Each row below holds a small network's activations on one input, seen along a few directions.
Each table varies a few parts of the input and shows all the possible inputs, shuffled.
Descriptions start from the smaller parts, as in this example, which fits no table here: one of 8 places around a ring, together with either a single point or one of 9 places around a ring or (one of 3 separate values, together with one of 4 places along a line).
Shared parts are said once, and a part with two or three values counts as separate values.
In the rows, zero is written as 128.

Other details of the inputs shift rows strongly along three fixed directions, in all tables alike. That doesn't count.

Table:
r1: [126 106 131 153 117 121 111  72 168 122 138 107]
r2: [144 112 129 179 153  83 168 164  86 117 133 142]
r3: [ 97 123 121 152 116 134 108  88 160 148 120 120]
r4: [108 109 155 147 143 114 102  48 196 139 157 106]
r5: [121 105 135 155 115 120 109  66 176 123 144 105]
r6: [121 123 134 145 106 147 105 111 164 129 111 105]
r7: [137 118 209  52 129 184  95 105 153 103 201  84]
r8: [117 136 125 131 137 119 109  91 185 144 104 125]
r9: [125 155  86 128 127 139 119 128 156 157  58 137]
r10: [140 108 190 118 141 159 152 155  64 101 225 132]
r11: [137 113 172  61 121 160 103 102 136 103 179 103]
r12: [134 154  86 125 141 116 127 130 159 156  57 143]
r13: [125 128 128 126 124 112 107 114 175 126  99  99]
r14: [138 122 100 189 138  92 168 186  72 122 104 153]
r15: [123 181 102 153 112 110 125 144 165 158  79 133]
r16: [159 149 168  58 130 183 119 145 148 117 144 122]
r17: [147 143  77 134 114 124 128 136 142 134  57 136]
r18: [ 98 150 140 144 122  80 103  90 190 151 139 104]
r19: [106  75 142 200 125  94 143 105  85 107 192 126]
r20: [152 154  92 129 131 116 135 147 162 146  55 130]
r21: [ 98 115 150 152 129 132 102  56 185 142 156 107]
r22: [150 117 171 112 142 163 155 177  55 101 192 143]
r23: [120 146 148  65 115 201 109 143 113 130 140 135]
r24: [139 126 109 139 125 105 125  99 165 130 101 124]
r25: [142 155  94 137 116 132 130 150 157 141  58 128]
r26: [106  96 145 162 105 124  99  68 164 114 152 100]
r27: [169 162 129  62 130 175 129 182 129 125  93 138]
r28: [138 129 129 139 121 141 115 109 168 134 110 108]
r29: [136 140 113  76 154 132 167 205  24 131 138 170]
r30: [138 164 122  26 135 177 118 166 109 140 104 139]
r31: [132 120 207  53 127 180  96 105 162 104 203  87]
r32: [110 104 129 179 149 104 154 127  82 131 166 148]
r33: [127 119  97 188 128 102 165 177  63 130 114 149]
r34: [112 145  74 148 117 127 125 132 135 159  61 139]
r35: [134 103 114 173 130  97 154 148  75 108 141 149]
r36: [168 131 120  98 147 130 174 204  30 105 142 171]
r37: [126 170 135 139 126 102 118 117 185 150 114 123]
r38: [117 116 115 175 161  77 165 138  88 136 145 159]
r39: [159 140 142  65 124 165 120 139 130 111 132 134]
r40: [144 129 133 138 133 122 122 107 173 132 110 110]
r41: [149 134 128  56 122 155 119 138 115 118 128 125]
r42: [161 135 143  69 129 165 124 129 127 114 142 131]
r43: [140 145  84 123 127 107 126 145 151 144  54 119]
r44: [153 154 105  46 119 153 130 173 102 121  96 142]
r45: [145 144  82 135 123 100 135 132 153 133  63 140]
r46: [110  77 143 197 125  98 143 111  81 103 184 125]
r47: [144 149 121  90 158 137 178 211  33 126 141 185]
r48: [ 96 107 131 157 155  74 152 135  80 125 167 143]
r49: [113 150  77 141 114 135 122 137 136 157  54 139]
r50: [126 122  92 136 119  87 119 115 148 125  82 122]
r51: [144 138 164  72 111 206 110 143 126 118 148 113]
r52: [109 119 115 175 147 101 162 151  77 132 143 160]
r53: [138 140 174  66 108 211 106 137 135 115 162 111]
r54: [ 99 104 132 156 155  77 149 124  85 131 169 138]
r55: [121  97 140 172 148  76 154 139  90 115 166 122]
r56: [146 151 105  72 103 180 128 172  98 122 100 145]
r57: [133 136  67 131 119  86 131 133 139 139  56 133]
r58: [ 81  97 165 144 134  98  86  42 195 131 170  90]
r59: [126 121 101 145 107 128 117 107 141 131 100 121]
r60: [131 119 186  89 114 197 105 112 134 113 192 101]
r61: [ 97 150 129 178 103 109 109 101 174 152 129 113]
r62: [116  81 148 195 134  89 148 106  97  99 194 131]
r63: [ 87  77 177 201 150  96 136  86 106 113 225 126]
r64: [107 152  79 139 112 133 123 137 142 156  61 141]
Description of these inputs: one of 4 places along a line, together with either a single point or (one of 3 separate values, together with one of 5 places around a ring).
Changing only the place on the line of 4 turns r58 into r63. The same change can be made to r50. Which row results? -> r35
Changing only the place on the line of 4 turns r47 into r64. The same change can be made to r38. Which row results? -> r3
Change only the place on the line of 4 in r56. List by row number the other rows that result. -> r44, r45, r62
Change only the place on the line of 4 in r30. List by row number the other rows that result. -> r9, r12, r49
Start at r40 and move only the place on the ring of 5, one step at a time. The first step leads to r20. Which rows follow, in order? -> r16, r27, r2
Change only the choice among 3 separate values in r39. List by row number the other rows that result. -> r8, r27
Change only the choice among 3 separate values in r21. List by row number the other rows that result. -> r5, r10

Table:
r65: [116 138 111 119 116 131 115 128 132 137 105 132]
r66: [139 125 206  59 154 172 147 169  63 104 237 143]
r67: [136 149 127 108 134 134 127 123 153 137 123 127]
r68: [ 67  72 173 214 135  81 111  36 171 125 200  96]
r69: [134 148 131 108 141 137 124 126 151 142 120 129]
r70: [143 103 133 135 132 112 146 149  81 100 158 135]
r71: [133 146 127 113 133 117 122 132 148 131 118 125]
r72: [118 137 107 129 116 135 122 121 132 145 106 139]
r73: [131 146 130 116 133 111 125 135 147 137 112 123]
r74: [140 124 126 114 121 128 122 122 141 117 112 111]
r75: [113 138 122 124 128 150 115 112 138 143 121 131]
r76: [124 110  80 251 116  89 183 195  39 124 103 163]
r77: [145 123 125 116 127 144 122 116 140 122 111 124]
r78: [147 123 115 121 117 133 127 121 138 119 105 128]
r79: [143 122 121 111 126 137 124 129 142 123 109 120]
r80: [118 144 116 110 119 137 117 133 132 142 108 123]
What is each input in this table made of? -> either a single point or (one of 3 separate values, together with one of 5 places around a ring)
Change only the choice among 3 separate values in r75. List by row number the other rows that result. -> r69, r77

Table:
r81: [131 126 152  72 115 165  95 100 160 116 143 108]
r82: [ 91 100 147 167 130  91 112  73 160 130 163 105]
r83: [135 126 152  72 120 171  98  96 161 116 141 115]
r84: [130 148 112 132 124 133 121 118 152 146 100 132]
r85: [102  92 142 174 126  86 115  66 164 125 157  98]
r86: [117 117 153 140 139 135 143 143  90 118 169 137]
r87: [143 133  97 139 122 121 148 171  97 132  89 138]
r88: [139 142 121 120 120 131 139 151 111 129 125 133]
r89: [136 138 128 111 110 142 111 117 156 123 117 118]
r90: [117 127 149 138 138 127 145 147  91 126 166 148]
r91: [140 136 127 120 125 139 139 142 117 127 132 136]
r92: [137 128 121 121 114 140 116 131 141 122 101 120]
r93: [132 144 108 137 128 120 141 156 104 138 117 143]
r94: [134 137 109 109 138 135 137 145 103 138 114 147]
r95: [112 114 155 119 144 131 137 130  92 118 179 138]
r96: [114 126 150 138 134 123 141 148  91 124 171 140]
r97: [125 137 122 101 125 140 110 112 148 140 114 118]
r98: [116 138 112 138 121 127 123 137 140 139  98 124]
r99: [114 110 104 212 149  23 142 104 159 134 100 117]
r100: [137 103 154 136 134 139 139 139  91 103 168 132]
r101: [132 139 114 122 127 150 121 126 147 139 101 124]
r102: [131 143  96 138 122 127 127 143 134 144  80 128]
r103: [140 140 110 125 115 134 121 122 153 129  96 131]
r104: [135 133 123  92 122 150 114 109 155 131 112 121]
r105: [145 131  95 143 129 124 153 168  99 132  89 145]
r106: [142 118 173 110 157 125 142 136 111 109 186 130]
Changing only one part turns r93 into r84. The same change can be made to r96. Which row results? -> r90
What is each input in this table made of? -> one of 2 separate values, together with either a single point or (one of 3 separate values, together with one of 4 places along a line)
Change only the choice among 3 separate values in r88. List by row number the other rows that result. -> r85, r87
Change only the choice among 2 separate values in r104. List by row number the other rows that result. -> r85

Table:
r107: [127 141 106 120 138 125 119 121 153 145  89 127]
r108: [128 132  99 139 116 140 126 122 133 135  99 133]
r109: [119 121 152 123 138 143 142 161  67 117 176 141]
r110: [ 79 105 150 202 139  48 110  36 201 133 159 102]
r111: [112  85 167 149 134  88 109  51 172 115 185  89]
r112: [131 134 145  85 110 153 108 123 137 121 137 113]
r113: [127 127 123 120 117 158 121 116 126 124 131 128]
r114: [134 121 144 118 126 128 143 161  76 113 164 134]
r115: [119 134 113 116 127 130 119 111 138 142 108 125]
r116: [ 87  95 109 230 120  51 123  76 177 137 106 101]
r117: [130 114 162 107 125 138 133 146  84 109 183 124]
r118: [123 133 108 162 127 120 157 172  74 136 127 152]
r119: [132 121 160 113 143 143 150 147  72 123 186 142]
r120: [124 151 109 141 122 132 123 138 151 147  83 129]
r121: [146 134 100 140 117 115 130 134 135 125  86 130]
r122: [128 128 106 149 154 100 155 160  84 135 119 151]
r123: [124 116  92 162 127 114 157 153  67 123 120 157]
r124: [140 129 133  76 130 138 115 118 142 122 131 116]
r125: [150 121 121 147 131 113 151 163  83 112 128 145]
r126: [123 160 119 118 135 111 119 122 172 146 102 137]
r127: [136 130 155  80 135 151 114 114 150 120 146 111]
r128: [127 129 100 130 123 136 122 126 133 128  93 136]
r129: [125 121 136 107 117 169 115 112 126 121 148 126]
r130: [142 127 116 152 153  93 167 168  90 126 125 146]
r131: [113 134 109 131 147  87 153 161  81 130 131 165]
r132: [139 147 105 130 114 118 128 145 142 138  85 125]
r133: [142 134  88 142 115 109 131 136 129 126  75 132]
r134: [116 129  96 161 124 111 154 167  73 138 120 153]
r135: [129 143 114 123 130 132 122 119 140 143 106 126]
r136: [119 134  97 123 127 121 124 118 133 146  94 132]
r137: [127 164 120 115 136 116 122 125 175 149 102 138]
r138: [128 131 108 139 115 142 125 121 134 132 105 132]
r139: [127 153 104 142 114 140 126 142 142 150  90 131]
r140: [130 123 150 100 120 166 106 112 138 119 148 123]
r141: [122 121 167 117 136 153 136 152  75 117 191 135]
r142: [128 137 152  98 116 162 112 127 149 122 137 110]
r143: [138 128 155 106 124 171 112 118 142 119 152 124]
r144: [136 144 146 106 119 160 120 133 157 130 122 114]
r145: [144 128 140 100 120 162 120 128 140 116 129 123]
r146: [123 150 100 141 120 128 121 139 149 151  74 132]
r147: [120 142 151  98 121 174 102 119 155 134 136 112]
r148: [113 152 112 116 132 103 119 113 163 145  99 135]
r149: [149 130 148 104 121 164 122 128 146 117 139 122]
r150: [131 128 123 149 131 116 150 169  90 125 125 138]
r151: [135 129  98 142 119 122 130 130 141 125  85 128]
r152: [141 132  94 133 113 114 125 132 133 127  84 130]
r153: [133 126 144 103 122 168 111 112 142 122 138 123]
r154: [120 131 108 156 127 123 152 169  73 132 133 150]
r155: [137 113 164 105 151 132 150 152  82 109 188 134]
r156: [151 121 160 111 150 125 152 154  87 109 186 134]
r157: [144 124 109 140 147  88 157 163  86 121 127 145]
r158: [128 143 105 147 119 118 130 143 149 139  76 125]
r159: [120 139  99 120 114 130 113 135 151 137  78 120]
r160: [ 89  94 117 214 118  62 115  73 178 134 114  99]
r161: [145 134  97 135 118 118 131 137 129 122  88 131]
r162: [105  85 127 234 135  77 153 104 104 118 162 137]
r163: [ 93  71 170 198 159  69 139  80 110 115 210 118]
r164: [151 133 136 107 118 147 121 128 134 114 126 123]
r165: [126 143 104 126 114 130 119 138 154 138  78 121]
r166: [140 121 165 126 130 132 147 160  79 108 187 133]
r167: [118 118 157 106 121 162 133 149  74 121 195 137]
r168: [151 135 149  84 131 139 121 124 143 123 142 119]
r169: [139 121 130 153 138 127 153 156  86 121 137 150]
r170: [ 99  78 186 152 137 100  97  35 188 113 205  78]
r171: [135 141 154  92 139 155 114 116 153 136 141 119]
r172: [141 133 138 116 117 170 123 122 134 127 139 129]
r173: [138 141 150  94 113 155 114 130 142 123 137 113]
r174: [141 130 162  79 135 157 114 113 155 123 149 110]
r175: [144 118 113 156 131 112 159 166  83 116 117 150]
r176: [119 146 107 128 112 147 118 133 135 142 100 129]
r177: [125 132 111 176 139 104 161 176  82 139 118 153]
r178: [135 139 168  90 130 167 115 105 146 136 162 114]
r179: [133 138 145  98 113 152 113 120 148 124 130 108]
r180: [134 131 133 116 116 166 119 117 133 126 136 127]
r181: [127 113 107 138 149  91 156 158  79 122 123 145]
r182: [125 138 111 108 137 128 115 119 147 142  97 127]
r183: [121 157 120 117 134 110 121 117 168 147 103 136]
r184: [136 123 133  92 118 161 113 128 133 111 131 125]
r185: [114 150 115 107 131 109 120 118 156 144 101 138]
r186: [ 94 100 129 198 137  78 115  54 169 138 143 102]
r187: [139 115 110 155 131 110 157 162  81 115 115 148]
r188: [138 128 151 101 122 174 110 113 146 121 144 122]
r189: [141 125 126  98 114 145 116 127 129 113 123 125]
r190: [118 141 103 124 118 133 115 140 139 145  84 132]
r191: [134 136 158  82 138 162 108 108 159 136 142 115]
r192: [105  94 190 177 149 103 106  44 191 126 200  92]
r193: [131 119 159 102 141 151 145 144  73 121 190 139]
r194: [116 118 149 113 135 146 139 160  65 118 172 143]
r195: [129 115 109 148 133 119 148 155  77 122 120 154]
r196: [146 134 131  87 129 131 122 128 142 126 122 121]
r197: [ 83  96 110 215 115  76 118  74 156 142 129 114]
r198: [133 132 106 138 123 135 125 130 136 132  96 135]
r199: [117 136 132 135 150  95 156 157  89 128 150 161]
r200: [123  75 169 204 138  84 143  99 112  99 204 119]
r201: [134 127  98 135 119 124 132 136 132 123  86 131]
r202: [121 143 149 104 110 174 109 120 140 135 147 118]
r203: [143 148 104 138 115 116 135 151 145 141  80 129]
r204: [126 135 139  84 127 159 113 113 133 135 138 121]
r205: [126 132 139  75 137 156 110 116 141 133 130 123]
r206: [141 142 115 115 137 123 129 132 153 134  94 123]
r207: [133 119 141  97 118 160 111 117 144 113 134 118]
r208: [141 137 105 111 130 108 126 128 144 131  95 123]
r209: [131 135  97 122 133 107 128 128 149 138  77 125]
r210: [149 143  99 128 133 101 137 138 146 137  84 130]
What is each input in this table made of? -> one of 8 places along a line, together with either a single point or (one of 3 separate values, together with one of 4 places along a line)
Changing only the place on the line of 8 turns r135 into r193. The same change can be made to r146. Which row results? -> r147
Changing only the place on the line of 8 turns r166 into r114. The same change can be made to r120. Which row results? -> r109
Which other rows agree with r172 in the place on the line of 8? List them by row number. -> r130, r137, r139, r144, r149, r156, r169, r177, r178, r192, r200, r203
Change only the choice among 3 separate values in r128. List by row number the other rows that result. -> r194, r205
Change only the place on the line of 8 in r139. List by row number the other rows that result. -> r118, r134, r154, r167, r176, r197, r202
